A small network was shown many inputs. Here are its activations along a few directions, one row for each input.
In each table, some parts of the input vary, and every possible input appears once, in random order.
A made-up example of a description, with smaller parts first: one of 2 separate values, together with either a single point or one of 11 places around a ring or (one of 6 places along a line, together with one of 8 places around a ring).
Shared parts are said once, and a part with two or three values counts as separate values.

Rows:
r1: [ 20  -5  27   7  38 -23  -1 -19 -45 -20  14 -51]
r2: [-32 -46  12  12 -10 -77 -10 -24   9  31   2 -24]
r3: [ -4 -17  41  18  17  16  13 -65 -30  16  17 -13]
r4: [-20  -3  -2  36  23 -77 -25 -37   7   8   1 -14]
r5: [ -1 -21  24  20   8   5 -11 -55 -44  -2  31 -22]
r6: [ 24  -6   8 -61 -39  -6  30  54  19 -18  -6  27]
r7: [-51  42 -13  -6 -12  35 -12  22  64  17 -10   3]
r8: [ -2 -26  21  34  31  -3 -11 -35 -39 -22  23 -17]
r9: [-31  33 -33   0  -9 -22 -25  41  64 -11 -15  37]
r10: [ 10  37  -2 -40  -9  52   4  40   6 -23   1  -8]
r11: [ 30 -45  38 -27  -2 -52  17 -21 -32  -2   3 -31]
r12: [ -8  15  -8   3   0  51  -4  37  14 -47  10  36]
r13: [  7 -69  30   3 -14 -41  17 -42 -28  -1  15   4]
r14: [ 90 -21 -74   9   3  36  44  21 -50  83 -47  10]
r15: [ 17  -3  34  -7  12  -8   1 -35 -48  -2  16 -57]
r16: [ 10  45  17 -47  -9  55  19  26  19 -13  -5   1]
r17: [-15  25  17 -18 -15  71   9  10  22 -18   2  38]
r18: [-50  39 -23  -2 -23  27 -26  37  42   2  -4   1]
r19: [-42  -1   6  36  16 -32 -33 -39  -3  29  17 -52]
r20: [-49  32 -29  10  -4   5 -23  53  45 -12  -6  10]
r21: [ 32  40   0 -41  -5   2   4  41  22 -50 -12  30]
r22: [  2 -23   3 -33 -44  16  16  33  26 -27   0  57]
r23: [ 36  -1  25 -10  30 -55  -1 -33 -33 -22   0 -21]
r24: [ 17  34  -4 -26   6  34   7  55   6 -42  -1   0]
r25: [-46   2  24  29  16 -25 -14 -51   5  39   2 -45]
r26: [ 15  21 -11 -13 -13  13  -5  21  26 -48   2  68]
r27: [ 20 -23  13  25  26 -42  -2 -55 -23 -22  16  13]
r28: [-41  -4   0  45  31 -50 -32 -24  -6   8  13 -46]
r29: [ 26 -23 -94  48  -5   9  10  19 -12 108 -53  17]
r30: [ 21   3  44  -6  28   2  17 -50 -29  12   9 -54]
r31: [-16  17   0 -16 -22  61  -6  25   6 -28   9  33]
r32: [ 61 -40 -71  33  -3  44  29   2 -41  73 -30  44]
r33: [-32  -9 -20 -15 -49 -21   2  48  61   5 -13  26]
What is each input in this table made of? -> one of 3 separate values, together with either a single point or (one of 2 separate values, together with one of 5 places along a line)
The inputs of r27 and r23 match in every part but the choice among 3 separate values. If r26 is changed in the same way as r27 into r23, which row does it become? -> r21
Which other rows agree with r28 in the choice among 3 separate values? List them by row number. -> r2, r4, r7, r9, r18, r19, r20, r25, r29, r33
Which other rows does r8 become when the choice among 2 separate values takes its other values? List them by row number. -> r12
Which other rows does r29 become when the choice among 3 separate values takes its other values? List them by row number. -> r14, r32

Rows:
r34: [-49  18  14  19   9   2 -23 -16  15  -9  14 -14]
r35: [ 35 -26  -4  -2  -5   1  23 -11 -33  26  -7 -11]
r36: [-38   5   8   3  -1 -39 -28   4  37 -13   9  -2]
r37: [ -2  53 -39 -56 -42  80  11 103  62 -33 -24  75]
r38: [ 44 -30  -6   5   0  -2  22 -19 -41   1  -1  14]
r39: [  5 -19 -42  17  -8 -32   5   6   0  42 -25  17]
r40: [ -8  -8  41  -6  10 -22  -9 -21   4 -44  24   3]
r41: [-11   5  44 -21   2 -14  -7 -19   1 -26  19 -27]
r42: [  4 -10 -34  32  -2  22   5 -12 -11  47 -12   4]
r43: [ 34 -11 -16  12  15  11  14  -2 -36  30 -11 -23]
r44: [-16  21  34  -4  23  -6 -13 -13   2 -21  14 -34]
What is each input in this table made of? -> either a single point or (one of 2 separate values, together with one of 5 places along a line)
Which other rows does r43 become when the choice among 2 separate values takes its other values? List them by row number. -> r44

Rows:
r45: [ 47  36 -13 -30   4  14  57  60 -34  -3 -58  13]
r46: [  4 -16 -46  54  23  25 -18  10 -47  44 -15  -6]
r47: [ 36 -73  55  18  48  11   6 -93 -44   4  48 -42]
r48: [  3   9 -27  63  30  27 -12 -40 -21  47 -41  28]
r49: [-70  38 -39 -17 -39  83 -29  45  80 -33 -25  66]
r50: [  21  -15   51   10   50  -36   24  -49 -107  -43   40  -46]
r51: [  0  18  53 -22  -3  19  21 -12  24 -44  60 -48]
r52: [ -8  52 -50  22   7  42 -22  63  46   6   9  20]
r53: [ 40  23 -30 -56 -43  18  45  68  45 -12  -1  47]
r54: [-11  36 -69  16 -18  17 -38   2 -31  47  12   3]
r55: [-28   0   8   8 -29 -68 -44 -35  -8  59   7 -49]
r56: [ -39   36   64  -51   30   33  -40    1   15 -119   32   11]
r57: [  8   8 -12 -70 -72  40  19  86  76 -44 -15  93]
r58: [  -8  -62   -7   43    2 -102  -21  -46  -19   41    7  -46]
r59: [ 58 -41   5  -3 -19   7  74  42 -52  26 -37  26]
r60: [-52  28  14 -13  30 -62 -20   1  59  -2   4 -25]
r61: [  9   3  43 -28 -18  17   8 -62 -51 -10  40 -68]
r62: [-88  36  28  10   0 -52 -32  38  64 -57 -19  18]
r63: [ 75 -33 -39  -8 -25  28  53 -19   0  30 -52  37]
r64: [  4 -84   9  54  42 -62 -30 -61   6  63   5 -32]
What is each input in this table made of? -> one of 4 places along a line, together with one of 5 places along a line
The inputs of r46 and r54 match in every part but the place on the line of 5. If r50 is changed in the same way as r46 into r54, which row does it become? -> r61
Start at r62 and move only the place on the line of 5, one step at a time. The first step leads to r60. Which rows follow, in order? -> r55, r58, r64
Which other rows does r48 become when the place on the line of 4 takes its other values? List them by row number. -> r47, r63, r64
Which other rows does r53 become when the place on the line of 5 takes its other values? List them by row number. -> r45, r57, r59, r63

Rows:
r65: [  9  28   9  36  37 -16   1 -62 -52  11  31 -67]
r66: [-16 -32  49  20  21 -34 -39 -65 -43  -4  28 -35]
r67: [ -4 -59  44  12  14 -89   2 -41 -19 -24  31 -35]
r68: [-11 -18  48 -49 -11 -17  -3  31  27 -89  32  15]
r69: [ -7  61   2 -40  19  58 -11   9 -16 -48  37 -14]
r70: [ 16 -21 -72  18  -2  -8  -1  54  37  34 -59  41]
r71: [-28  25 -32 -10 -25  13   1  22  46  54 -15 -16]
r72: [-70  26   1   6  -6 -18 -41 -22  63 -25 -10  -7]
r73: [ 72 -53 -39  19   6 -39  35 -13 -53  39 -48  -4]
r74: [-47  43 -18  31  37  25 -55  10  41   6   9 -22]
r75: [  6  -4 -22 -24 -24  66  55  31 -28 -18 -16  46]
r76: [ -3  18 -37  49 -15  23   3  16  40  57 -11  55]
r77: [ 26 -58 -24  34   1   8  24 -43 -65  49  -2   1]
r78: [-47   5  -1  -7  -7 -70 -42   7  75 -21  37  19]
r79: [ 64   5 -22 -34 -12  21  39  72 -20 -15 -45  56]
r80: [ 17  40  19 -56 -29  51  32  25  -9   2  -6   7]
r81: [-17  17  56 -30 -21  33 -25   0  13 -77  15   3]
r82: [ 38 -21  39  25  16  -8  23 -32 -37  68  -6 -42]
The inputs of r73 and r65 match in every part but one. If r70 is changed in the same way as r73 into r65, which row does it become? -> r74
What is each input in this table made of? -> one of 3 separate values, together with one of 6 places along a line
Which other rows does r75 become when the choice among 3 separate values takes its other values? List them by row number. -> r76, r77
